These are the activations of a small neural network, seen along a few directions. Each row is one input.
In each table, some parts of the input vary, and every possible input appears once, in random order.
A made-up example of a description, with smaller parts first: one of 6 places along a line, together with either a single point or one of 9 places around a ring or (one of 3 separate values, together with one of 5 places around a ring).
Shared parts are said once, and a part with two or three values counts as separate values.
In the rows, zero is written as 128.

Other details of the inputs vary at random and push rows far along three fixed directions, the same in every table; ignore that.

Rows:
R1: [140 131 146 149 102 143 119 110 132  99 121 146 148  88]
R2: [ 67 125 153 110 108 120 146 119 154 131 130 106 135 129]
R3: [ 82 104 152 110 111 120 144 125 139 156 132 105 130 103]
R4: [ 69 125 154 110 106 124 144 119 152 131 126 105 130 123]
R5: [178  98 142 120 143 117 139 112 129 116 129 145 171 122]
R6: [137 114 142 149 112 125 128 107 129 122 146 155 176 106]
R7: [177 136 148 139 127 133 150 113 137 111 110 145 153 109]
R8: [149 112 144 149 109 135 122 113 123 124 132 148 157  80]
R9: [102 148 141 103 133 126 183 118 167 145  94 107 127 135]
R10: [174 117 120  80 178 107 146 159 102 167 107  81  71 159]
R11: [ 64 100 144  96 132 149 121 155 173 118 107 120 125 114]
R12: [171 155 138 136 124 141 147 105 140 100  84 149 142 103]
R13: [135  96 137 129 120 117 113 106 130 103 149 151 180 121]
R14: [117 133  90 192  94 149  60 127  93 108 182 161 130 112]
R15: [166 136 144  86 164  94 156 134 111 145 103 104 103 164]
R16: [142 103 126  99 149 114 136 140 118 152 128 103 112 139]
R17: [123 127 159 101 127 130 166 132 146 145  96  93 106 104]
R18: [157 159 135 137 129 129 153  97 149  98 101 157 165 134]
R19: [123 137 122  99 147 104 129 148 100 160 125  94  79 160]
R20: [135 130 140 158 106 140 133 108 142 110 137 153 168 104]
R21: [127 148 124 162 105 151 140 101 153 111 120 161 167 102]
R22: [143 115 148 141 108 128 114 108 120 111 130 148 156  89]
R23: [217 131 111 110 179  98 125 134  92 119 125 136 124 186]
R24: [ 81 146 101 147 106 138  96 147 108 142 152 111  86 135]
R25: [ 75 139 136 121 103 147 156 122 161 146 102 107 115  93]
R26: [178 161 102 155 148 124 129 136 108 127 140 143 124 168]
R27: [119 114 165  89 132 117 153 124 137 132 104  94 107 113]
R28: [226 166 113 136 167 123 145 142 100 128 106 133 101 158]
R29: [ 84 109  94 129 121 122  83 146 101 147 170 113 104 150]
R30: [101 149 146  96 127 124 171 116 159 133  85 107 119 132]
R31: [103 173  92 133 132 130 128 137 121 142 123 117  91 170]
R32: [185 119 152 134 133 133 143 114 128 112 113 139 143  95]
R33: [182 120 151 133 134 129 145 112 129 111 117 142 149 103]
R34: [143  94 139 129 117 125 108 109 125 105 139 147 166 104]
R35: [ 81  83 143  98 122 115 140 125 146 149 145 104 145 121]
R36: [111 171 103 111 141 125 144 143 124 150 102  99  73 165]
R37: [213 149 103 118 198 132 118 168 123 100  95 158 114 187]
R38: [113 130  85 202  97 150  71 127 101 119 195 166 145 121]
R39: [181  97 142 120 142 119 138 113 128 117 125 144 167 116]
R40: [173 178  76 182 131 148 115 128 111 121 130 165 124 146]
R41: [174 116 142 121 155 153 117 144 153  84  87 162 148 108]
R42: [171 121 149 134 138 119 151 107 136 110 130 148 167 127]
R43: [186  98 143 119 140 124 135 115 125 118 120 140 157 103]
R44: [ 75 126  91 131 144 150  84 175 137 126 143 134 103 161]
R45: [169 155  76 177 135 131  74 142  74 117 169 154 103 163]
R46: [106 108 152  79 155 140 140 157 169 118  83 115 116 124]
R47: [129 118 145 144 114 123 123 101 135  98 147 153 172 120]
R48: [ 50 124  99 152  95 127  79 140 103 152 180 121 110 135]
R49: [ 78 121 150 118 106 132 152 126 154 145 125 104 126 109]
R50: [ 49 154  79 171  88 161  99 141 129 154 153 123  97 116]
R51: [136 155  89 187 107 143  79 129  99 108 165 163 132 139]
R52: [102 180  70 146 129 139 105 154 101 151 131 112  60 164]
R53: [168 124 154 124 134 107 140 103 124 108 123 151 169 130]
R54: [ 84  86 150  91 116 119 124 124 137 138 130  99 127 105]
R55: [192 164  89 103 197 101 144 175  78 172 121  85  35 214]
R56: [125 134 115 107 152 105 141 153 106 174 133  96  86 167]
R57: [122 128  86 198  94 148  66 131  90 131 184 165 138 103]
R58: [135 132 144 149 103 137 122 107 136  98 128 150 158 102]
R59: [171 121 149 132 137 111 150 107 130 121 129 151 175 127]
R60: [ 72 110 156 104 113 118 140 117 146 131 136 105 130 123]
R61: [115 144 144 105 126 139 174 125 157 146  78 100 104 103]
R62: [124 131 135 103 145  96 141 130 117 144 132 112 121 167]
R63: [ 88  85 151  92 115 123 122 126 135 138 126  97 122  98]
R64: [ 31 119  82 149 120 158  65 174 141 127 168 139 113 150]
R65: [ 80 105 152 113 113 126 147 124 148 145 135 103 127 109]
R66: [ 74 109 156 105 112 119 139 119 145 132 132 104 127 118]
Each input here is: one of 6 places along a line, together with either a single point or (one of 2 separate values, together with one of 5 places along a line).
- The inputs of R2 and R58 match in every part but the place on the line of 6. If R62 is changed in the same way as R2 into R58, which row does it become? => R15
- The inputs of R26 and R28 match in every part but the place on the line of 6. If R18 is changed in the same way as R26 into R28, which row does it become? => R52
- Change only the choice among 2 separate values in R10. List by row number the other rows that result. => R63
- Change only the place on the line of 5 in R61. List by row number the other rows that result. => R8, R10, R17, R32
- List by row number the other rows that have the place on the line of 6 in common with R53. => R4, R5, R6, R20, R21, R23, R31, R38, R44, R60
